Each row below holds a small network's activations on one record, seen along a few directions.
Records have a field called E. Each example row is followed by its value.
Records without E are marked missing.
The largest differences between rows may come from other fields.
(in the rows, 500 means zero)
Random noise pushes rows far along 3 fixed directions. That doesn't count. These rows show it; they differ only by the noise:
[510 599 504 331 446 558 492 544 660 619 581 615 550 480 416 574 288 431
 499 542 488 502 552]
[419 696 409 604 428 437 393 440 332 560 682 461 527 280 494 486 391 341
 659 338 490 515 436]
[548 468 509 450 446 434 438 502 680 566 535 594 565 552 481 510 462 542
 355 539 509 543 511]
[515 574 488 424 456 508 455 529 600 574 570 563 522 482 442 533 391 469
 497 520 482 518 512]
[450 532 458 579 378 318 392 367 522 611 656 584 674 368 565 480 389 408
 386 356 568 545 472]

[422 733 464 331 467 549 378 453 406 566 579 467 448 431 375 522 313 400
 679 461 480 448 442] => e3
[597 359 548 583 488 332 404 461 632 514 495 557 545 604 504 460 606 609
 291 490 504 539 455] => e6
[581 536 517 632 554 530 514 737 513 476 503 499 492 442 468 522 572 516
 476 521 451 587 582] => e15
[565 460 529 567 489 357 480 571 636 554 538 651 669 452 568 491 459 498
 264 469 573 587 570] => e15
[560 593 480 535 591 646 538 757 406 386 449 452 348 474 431 569 579 491
 681 590 395 522 564] => e8
[624 365 485 857 522 220 258 450 411 375 484 378 442 544 558 349 925 682
 376 414 485 585 338] => e7
[654 331 575 448 502 409 424 467 706 500 402 559 481 723 442 469 635 725
 265 611 506 530 430] => e4
[592 431 599 380 509 563 586 710 728 499 444 643 550 589 484 585 426 541
 370 669 508 524 652] => e8
[450 704 431 543 605 767 699 859 320 416 555 429 352 336 416 610 418 296
 848 544 351 514 636] => e13
[369 555 463 582 348 434 605 411 394 609 670 632 762 218 635 549 235 220
 437 291 594 486 597] => e2
[497 529 485 442 466 473 489 525 553 520 535 515 509 502 464 513 458 489
 466 476 504 496 498] => e12
[488 728 514 353 484 624 511 545 435 611 613 494 480 359 388 591 262 332
 701 443 450 435 485] => e7
[453 602 468 714 466 460 628 622 396 545 628 584 644 222 593 573 362 263
 490 324 490 552 630] => e11
[619 600 576 289 553 637 432 610 637 531 486 496 369 604 306 589 452 572
 593 629 453 471 497] => e1
[544 592 523 436 467 444 379 408 521 565 581 523 517 460 420 485 412 484
 532 471 520 471 427] => e4
[365 781 390 693 458 461 278 375  80 448 656 283 399 244 464 404 507 366
 815 281 463 488 309] => e3
[424 447 472 586 448 444 534 456 445 510 560 488 563 460 552 490 483 427
 467 465 538 518 501] => e9
[603 563 478 621 541 407 291 503 376 431 526 342 325 562 408 442 718 621
 620 500 429 536 357] => e1
[503 383 508 640 391 249 365 342 558 561 541 576 674 466 649 445 579 514
 229 373 632 551 429] => e12
[439 319 535 218 589 796 855 474 638 448 276 557 466 687 581 577 472 576
 571 728 488 428 636] => missing
[461 563 492 559 447 512 558 549 521 545 555 568 579 391 535 549 378 378
 455 450 525 527 580] => e14
[482 457 460 724 509 330 469 587 454 457 519 514 595 407 610 470 592 471
 338 399 511 601 556] => e13
[608 573 554 340 582 665 534 655 593 495 463 475 360 578 344 583 473 529
 594 612 422 464 510] => e6
[622 558 476 788 640 603 593 899 344 304 400 351 277 456 458 507 780 518
 667 553 310 564 567] => e11
[476 544 479 566 527 575 607 614 436 411 504 451 425 469 517 510 533 440
 573 523 449 486 531] => e14
[452 623 481 412 493 581 409 470 450 532 529 467 450 458 388 491 409 488
 581 537 469 471 440] => e10
[461 637 466 716 502 404 390 409 193 469 621 359 440 323 521 402 563 400
 654 288 467 497 366] => e5
[450 547 467 564 495 533 495 521 402 503 552 439 475 425 500 509 493 408
 605 490 506 512 499] => e9
[598 546 584 196 469 571 535 540 810 679 537 721 634 555 369 612 187 418
 376 569 548 486 637] => e5
[452 439 470 677 396 358 519 451 488 560 622 586 708 337 634 505 452 398
 349 395 565 547 586] => e2
[485 601 414 710 528 490 336 477 202 372 504 303 324 435 449 384 716 537
 672 452 450 520 343] => e10
[298 309 473 534 456 484 764 225 440 505 448 552 694 447 770 494 468 448
 469 431 613 467 579] => missing

Here are new rows. What is E for each?
[484 682 453 522 577 652 588 783 432 465 519 519 425 368 427 593 408 361
 668 519 412 533 628] => e13
[421 480 468 679 395 299 489 414 486 569 589 577 687 365 637 497 443 391
 320 349 602 548 540] => e14
[563 536 529 403 576 695 613 744 617 465 391 510 360 593 418 592 518 525
 546 682 426 495 595] => e14
[542 442 534 552 551 500 588 725 644 448 493 625 567 484 540 538 520 470
 322 532 496 590 679] => e13
[431 620 538 279 358 451 499 403 687 715 683 736 743 363 498 573 105 288
 371 380 613 482 603] => e12
[716 418 666 183 572 629 523 704 917 531 383 646 430 766 338 597 501 667
 334 772 448 492 594] => e7
[450 636 458 498 522 621 613 644 413 482 515 470 408 427 460 570 426 388
 648 516 441 482 558] => e14
[486 577 511 428 494 613 621 700 546 539 562 625 569 399 459 629 306 330
 589 522 485 508 699] => e8
[495 436 453 830 460 333 434 484 344 413 517 434 527 400 614 422 723 543
 413 412 512 552 476] => e2
[249 376 450 472 454 554 786 239 439 532 456 546 694 367 715 543 331 363
 526 399 587 477 588] => missing
[563 567 466 607 548 423 319 533 401 379 453 334 283 576 449 379 745 671
 585 538 427 517 333] => e12
[475 555 483 305 456 536 479 459 590 616 562 602 579 501 423 537 304 419
 470 553 538 484 537] => e10
[536 298 523 592 431 376 576 542 647 493 474 622 685 519 603 494 552 512
 230 520 544 531 603] => e2
[686 333 605 415 497 380 348 464 805 494 426 581 525 742 435 487 620 752
 195 611 526 558 461] => e1
[609 296 599 512 445 396 604 683 879 627 518 815 806 528 562 572 404 465
  93 523 610 615 753] => e15
[493 675 494 415 526 700 689 761 530 586 612 640 574 313 416 648 222 263
 642 491 461 519 683] => e15
